These are the activations of a small neural network, seen along a few directions. Each row is one input.
Each table varies a few parts of the input and shows all the possible inputs, shuffled.
A made-up example of a description, with smaller parts first: one of 8 places around a ring, together with either a single point or one of 11 places around a ring or (one of 3 separate values, together with one of 4 places along a line).
Shared parts are said once, and a part with two or three values counts as separate values.

Table:
row 1: [9,19,17,36,-26,-2,78,-73,35,22,-21]
row 2: [13,-6,-4,-5,1,-17,-10,18,7,7,16]
row 3: [20,-29,-19,37,-6,-2,48,11,-7,17,14]
row 4: [-12,50,31,-22,-6,-12,2,-61,53,-14,-31]
row 5: [-12,3,-1,-36,22,3,-30,30,15,-47,-6]
row 6: [9,28,24,19,-23,-10,48,-69,44,25,-20]
row 7: [1,-36,-62,11,12,40,-19,35,-54,51,27]
row 8: [14,-4,33,44,-32,-20,22,-4,0,-3,8]
row 9: [3,-46,-69,28,9,47,11,31,-62,47,26]
row 10: [12,-47,-40,24,11,17,34,16,-42,37,18]
row 11: [11,-37,-34,7,15,10,4,20,-34,40,18]
row 12: [14,9,25,25,-23,-23,39,-24,19,13,-11]
row 13: [-10,-13,-25,-35,34,7,-43,29,-23,1,7]
row 14: [8,22,33,0,-19,-30,10,-21,23,0,-10]
row 15: [8,10,42,20,-28,-27,-6,-1,5,-16,10]
row 16: [3,41,32,-6,-20,-17,20,-65,48,11,-19]
row 17: [-16,18,45,-11,-7,-7,-26,10,12,-68,-12]
row 18: [-21,-14,-21,-50,41,22,-46,35,-20,-27,-2]
row 19: [14,0,18,42,-26,-15,68,-28,11,10,-12]
row 20: [-6,32,33,-16,-5,-25,-7,-16,28,-26,-22]
row 21: [-5,-22,-53,-14,17,33,-47,38,-48,38,28]
row 22: [-1,4,-4,-21,16,-12,-28,24,11,-19,4]
row 23: [-30,-13,-49,-45,38,52,-68,50,-41,-16,7]
row 24: [19,-20,-13,20,-3,-10,19,15,2,20,14]
row 25: [5,-23,-25,-18,19,2,-25,23,-28,27,20]
row 26: [-23,50,35,-37,1,3,0,-55,57,-41,-41]
row 27: [-17,31,36,-31,2,-10,-10,-10,32,-53,-31]
row 28: [-5,19,41,4,-13,-23,-24,4,9,-41,-2]
row 29: [14,-13,27,61,-35,-13,51,-8,-8,-6,8]
row 30: [-19,-12,-53,-31,32,37,-65,44,-44,12,16]
The inputs of row 19 and row 20 match in every part but one. If row 9 is changed in the same way as row 19 into row 20, which row does it become?
Answer: row 30
What is each input in this table made of?
Answer: one of 5 places along a line, together with one of 6 places along a line
Change only the place on the line of 6 in row 21. List by row number the other rows that result.
Answer: row 2, row 14, row 15, row 16, row 25
Change only the place on the line of 5 in row 10. List by row number the other rows that result.
Answer: row 11, row 13, row 18, row 25

Table:
row 31: [18,-28,-10,4,4,-24,-46,80,-37,-6,48]
row 32: [-23,-9,-8,-41,25,28,-12,6,-22,-19,-19]
row 33: [12,25,29,-10,-2,-45,29,-46,40,15,-22]
row 34: [3,-9,30,32,-19,-17,11,43,19,-68,2]
row 35: [9,3,-10,61,-38,23,53,-20,1,11,-1]
row 36: [-15,23,-1,-24,3,20,8,-6,39,-35,-23]
row 37: [-3,10,-17,-2,12,7,40,-11,34,-18,-22]
row 38: [24,8,76,23,-30,-67,1,7,24,-33,1]
row 39: [-32,43,9,-21,1,26,-32,-12,34,-54,-19]
row 40: [3,40,46,-31,-10,-32,-1,-40,45,0,-23]
row 41: [-40,10,1,-38,23,34,-53,-2,-26,-39,-16]
row 42: [-14,11,-30,-42,20,18,-92,27,-16,7,18]
row 43: [18,-35,-48,4,16,9,-8,20,-19,59,35]
row 44: [-1,-25,-14,47,-15,34,35,-5,-54,29,2]
row 45: [-12,-22,-24,-19,35,16,20,2,-26,-2,-19]
row 46: [22,9,31,15,-20,-36,43,-57,33,30,0]
row 47: [9,-21,-55,-23,33,-1,-23,30,-15,43,15]
row 48: [18,17,32,50,-52,-29,43,-53,7,41,2]
row 49: [0,-37,-19,10,18,27,35,-8,-30,15,1]
row 50: [15,-24,-42,40,-14,17,-6,24,-42,72,36]
row 51: [9,-6,-13,25,-6,17,54,-22,28,-2,-2]
row 52: [-14,60,55,-27,-11,-25,-39,-45,40,-20,-19]
row 53: [1,-8,-41,-45,23,11,-54,34,-12,27,15]
row 54: [-6,-35,24,12,5,-9,-5,54,-46,-53,11]
The inputs of row 54 and row 38 match in every part but one. If row 41 is changed in the same way as row 54 into row 38, which row does it become?
Answer: row 52
What is each input in this table made of?
Answer: one of 4 places along a line, together with either a single point or one of 5 places along a line
Change only the place on the line of 4 in row 35. List by row number the other rows that result.
Answer: row 44, row 48, row 50
Change only the place on the line of 5 in row 53. List by row number the other rows that result.
Answer: row 42, row 43, row 47, row 50
Which other rows agree with row 37 in the place on the line of 4? List them by row number.
Answer: row 34, row 35, row 36, row 39, row 51
